These are the activations of a small network on made-up records, seen along a few directions, one row for each record.
After each row come some of the record's fields: Todi, Bop, Folo, Fas.
Not every record has every field; a missing one is left out.
Other fields move the rows too, some of them a lot.
[1.716,2.948,-1.032,-0.189,-2.147,-1.640,-1.264,1.734,2.513,1.100,0.977,-0.918,-1.731,-1.296,-1.743,-3.558,-1.401,-1.363,2.307,-1.109,1.059,0.949,0.160] => (Todi y1; Bop g1; Folo j2)
[-1.534,0.471,1.663,-1.865,-0.638,-0.473,-0.673,1.076,-0.604,-1.452,3.771,-0.246,5.339,-1.896,3.098,2.382,1.387,-0.282,0.694,1.312,-2.847,1.310,1.377] => (Todi y2; Bop g1; Folo j3)
[3.786,0.312,-0.820,0.222,-3.828,1.315,0.297,0.071,2.430,1.156,0.611,0.436,-1.064,-1.754,-0.399,-1.828,-0.954,0.210,1.786,-1.208,1.200,1.286,-1.148] => (Todi y1; Bop g1; Folo j2)
[-1.935,-1.316,-0.470,1.836,1.925,1.488,1.757,-3.859,-2.044,0.707,1.124,4.883,2.711,0.982,5.087,0.276,-3.401,-2.374,0.376,3.188,0.688,-3.268,3.538] => (Todi y3; Bop g1; Folo j1; Fas v2)
[1.679,-0.166,-1.560,2.960,-0.951,-0.688,0.607,2.821,-0.810,-3.881,2.823,0.848,-0.888,0.122,4.005,-0.361,-0.966,-0.468,4.441,0.512,0.665,3.933,1.714] => (Todi y1; Bop g2; Folo j2)
[0.044,-0.022,-0.297,-0.661,0.158,-0.670,2.188,-0.949,-6.369,0.044,-3.697,1.461,4.310,-3.387,5.353,2.849,-2.851,-2.639,-0.049,0.327,-1.273,-4.510,2.843] => (Todi y1; Bop g1; Folo j3)
[1.793,-1.193,0.163,-0.261,-1.514,-0.288,2.423,2.896,-0.408,0.196,-1.939,-0.556,1.842,-2.719,1.761,3.687,-1.172,1.600,-0.968,-2.547,-1.233,2.203,2.465] => (Todi y1; Bop g2; Folo j3)
[-1.798,-0.690,-2.693,0.530,-0.356,-0.643,0.404,1.214,-0.999,-0.995,-1.348,5.691,4.438,-2.717,1.815,3.817,-1.810,-1.521,-0.091,0.621,2.944,1.124,2.921] => (Todi y1; Bop g2; Folo j1; Fas v2)
[-0.222,-1.098,1.493,1.956,1.196,2.309,0.622,2.028,5.849,1.502,0.911,-5.019,-3.045,3.372,-1.352,-0.483,-0.461,-2.474,0.151,-0.008,-2.102,0.757,-2.100] => (Todi y3; Bop g2; Folo j2)
[-1.494,0.439,-0.986,1.189,-0.209,0.639,-1.047,-2.324,4.431,-2.542,-2.049,-0.872,0.849,0.660,2.143,-0.604,0.382,-0.686,-4.322,0.428,1.105,-1.228,0.281] => (Todi y2; Bop g1; Folo j1; Fas v1)
[-1.437,4.332,-1.122,-0.872,-1.253,-2.627,2.634,-0.998,-0.299,-1.266,1.961,1.012,-0.575,0.658,5.540,2.374,0.326,0.705,-1.492,-2.341,-2.987,1.593,-0.467] => (Todi y2; Bop g2; Folo j3)
[2.120,-0.097,-3.657,-1.224,2.033,1.663,-4.637,0.182,4.604,0.730,4.103,-7.732,-3.784,2.407,-2.352,-3.187,2.359,1.188,-0.068,-1.116,2.299,0.492,-3.746] => (Todi y2; Bop g1; Folo j2)
[-0.268,2.299,-0.471,-3.287,2.069,0.537,-2.306,1.495,1.441,1.589,0.915,-1.165,-3.845,1.647,-0.479,-3.558,-0.660,2.142,-5.967,-2.335,-0.645,1.812,-2.981] => (Todi y2; Bop g2; Folo j1; Fas v2)
[-0.729,-2.123,0.049,-0.062,-0.151,1.096,0.574,-0.728,-1.299,-1.972,2.396,0.564,-1.154,2.461,-0.859,3.116,-1.540,-2.562,-2.393,2.988,-0.118,-4.951,1.255] => (Todi y3; Bop g1; Folo j1; Fas v2)
[1.005,2.199,0.768,-0.394,1.103,3.100,0.662,2.272,5.735,-0.220,3.350,-2.990,-5.260,0.224,-5.978,-3.002,-1.685,-1.822,3.008,-0.421,0.659,2.079,-5.047] => (Todi y3; Bop g2; Folo j2)
[-1.816,2.003,-2.048,3.819,-1.369,-2.757,0.266,-2.078,-3.134,-0.760,-2.565,0.524,2.748,1.728,2.680,3.547,-3.966,-2.010,-3.597,-0.089,-2.542,0.575,6.101] => (Todi y1; Bop g2; Folo j1; Fas v2)
[-1.155,1.660,0.425,-2.210,3.207,-3.030,1.110,1.789,-1.272,0.217,0.968,0.540,-1.125,-2.706,1.795,-0.103,-2.118,-2.834,1.918,0.138,2.031,4.139,2.482] => (Todi y1; Bop g2; Folo j3)
[2.871,0.149,-3.797,-1.242,0.357,-1.806,-0.726,1.633,0.492,2.046,-1.748,-5.473,-4.565,1.000,-2.488,-4.040,0.009,2.096,1.412,1.110,2.292,-2.863,-1.187] => (Todi y1; Bop g1; Folo j2)
[-2.384,0.831,0.002,0.326,-2.044,-2.573,2.172,0.576,1.247,-2.820,-2.051,4.221,3.057,2.735,3.656,1.198,-1.812,-2.989,0.953,0.606,0.615,1.236,3.876] => (Todi y1; Bop g2; Folo j1; Fas v2)
[-0.452,-2.867,-0.349,1.762,1.876,2.164,3.743,-1.677,1.095,-1.097,-1.474,3.421,1.359,0.963,-2.553,1.103,-1.380,1.882,0.678,2.791,-2.560,-0.051,1.587] => (Todi y3; Bop g2; Folo j1; Fas v1)
[-2.571,1.697,0.519,-1.007,-0.851,-3.657,2.943,-2.567,-1.605,-5.798,1.155,0.567,3.403,-1.622,5.077,6.811,0.931,-2.391,-0.654,1.932,-1.399,-1.781,3.562] => (Todi y2; Bop g1; Folo j3)
[2.130,1.098,-2.405,-0.405,-0.952,-4.070,0.239,0.574,-0.286,-1.697,0.968,1.390,2.143,0.043,4.068,2.423,-4.068,1.679,-3.583,1.068,-3.584,-2.399,2.060] => (Todi y2; Bop g1; Folo j1; Fas v2)
[0.433,-0.512,-0.923,-1.661,-1.636,-0.291,0.388,-3.484,-4.258,-1.100,-0.075,0.902,-0.688,-0.581,1.641,4.695,2.039,1.467,0.201,-1.164,-1.902,-1.302,2.763] => (Todi y1; Bop g1; Folo j3)
[3.578,-1.111,-0.418,0.578,-1.490,3.080,2.644,-1.650,1.427,0.047,2.640,-1.141,-4.563,-0.842,-0.804,-0.595,0.095,-0.641,0.534,0.734,-2.273,-2.658,-2.695] => (Todi y3; Bop g1; Folo j2)
[-1.096,2.759,0.503,-1.720,-0.758,1.051,0.963,0.194,-0.408,0.439,-1.006,-1.769,0.268,-1.275,0.140,-0.129,3.531,3.090,-2.261,-1.946,-0.990,-0.994,-2.391] => (Todi y2; Bop g2; Folo j3)
[2.299,1.409,1.648,-2.821,0.976,1.903,2.416,5.914,0.364,1.822,0.417,-4.042,-1.283,-0.326,-3.424,-0.140,-1.810,0.879,-0.743,-1.464,-1.908,-1.284,-1.914] => (Todi y3; Bop g2; Folo j3)

Here are new rows. What are their fields?
[0.771,-1.764,0.612,-1.246,0.762,-1.020,0.454,-2.018,-1.867,-0.562,1.870,1.751,1.968,-0.908,1.390,2.512,2.023,-0.971,1.875,1.661,-0.219,-3.347,-2.519] => (Todi y2; Bop g1; Folo j3)
[-0.685,2.566,1.899,-0.652,-0.668,-2.002,2.159,-1.056,-1.527,-0.624,-0.283,-2.776,4.006,-0.117,2.766,1.529,2.269,-0.450,-1.422,2.537,0.109,-1.455,3.781] => (Todi y2; Bop g1; Folo j3)
[-2.984,0.782,1.583,-1.287,2.402,-2.478,2.528,-2.461,-3.566,-0.846,-2.492,7.717,8.877,-1.205,5.818,0.150,-1.130,1.426,-1.921,0.768,0.754,-3.455,7.036] => (Todi y2; Bop g1; Folo j1; Fas v2)
[1.178,0.136,-3.564,0.031,-1.602,-1.504,3.107,1.959,-4.032,-2.710,-1.985,5.483,1.547,-3.903,4.360,3.454,-1.569,-0.192,-2.602,0.854,-1.038,-0.812,4.568] => (Todi y1; Bop g2; Folo j1; Fas v2)
[2.608,0.316,-0.737,1.077,1.836,3.536,0.809,-1.951,2.415,4.826,3.213,-3.903,-3.691,3.499,-5.373,-3.268,1.547,-1.325,1.116,0.050,-2.722,1.525,-3.443] => (Todi y3; Bop g2; Folo j2)
[-2.441,-2.988,2.991,0.980,-0.506,-4.062,0.290,-3.099,-2.609,-0.386,1.127,0.653,2.837,-2.409,3.670,2.660,-0.246,-1.293,-2.174,2.360,2.090,-1.709,0.968] => (Todi y2; Bop g1; Folo j3)
[-4.530,0.034,1.040,3.007,1.720,0.339,4.503,-0.667,-2.930,-2.104,-1.742,-0.457,1.856,-1.160,4.830,2.442,-2.626,2.725,1.203,0.681,0.613,-0.206,2.789] => (Todi y3; Bop g2; Folo j3)
[1.949,-0.294,-4.627,0.601,-0.902,-0.543,-2.515,0.539,0.745,1.950,4.009,-4.872,-4.550,1.341,-5.204,-3.782,2.095,-1.187,2.010,-1.622,2.351,1.789,-3.586] => (Todi y1; Bop g2; Folo j2)
[1.405,-0.690,-1.831,-2.838,-0.814,1.793,-1.695,0.637,4.700,-0.064,-0.897,-7.016,-7.026,4.825,-4.130,-2.937,3.505,1.188,1.674,-1.182,2.985,-0.556,-3.179] => (Todi y1; Bop g1; Folo j2)
[2.207,2.376,-1.288,-3.014,2.583,-1.778,-3.544,2.045,5.196,0.119,2.783,-3.090,-4.969,1.031,-1.538,-4.344,2.084,0.433,1.578,1.402,-3.442,1.884,-2.901] => (Todi y2; Bop g1; Folo j2)
[-3.741,-0.087,0.386,-0.534,0.060,-1.738,3.905,-0.469,-0.843,1.656,0.816,7.015,4.403,-3.731,4.253,2.329,-5.338,-1.382,-2.664,2.126,1.830,-2.839,6.116] => (Todi y3; Bop g1; Folo j1; Fas v2)
[-0.075,-2.919,-2.058,0.368,0.505,3.159,-0.400,-1.841,1.843,-0.571,-3.252,-0.547,-0.540,2.413,1.571,-0.862,-1.694,-1.385,-1.694,-1.759,-1.087,0.738,-1.031] => (Todi y1; Bop g2; Folo j1; Fas v1)
[2.884,1.024,0.135,2.441,4.081,-1.472,0.093,-0.232,1.311,3.107,2.390,-0.802,-6.433,2.976,-0.729,-3.044,0.048,-1.415,1.900,2.781,-3.899,0.162,-3.302] => (Todi y3; Bop g2; Folo j2)
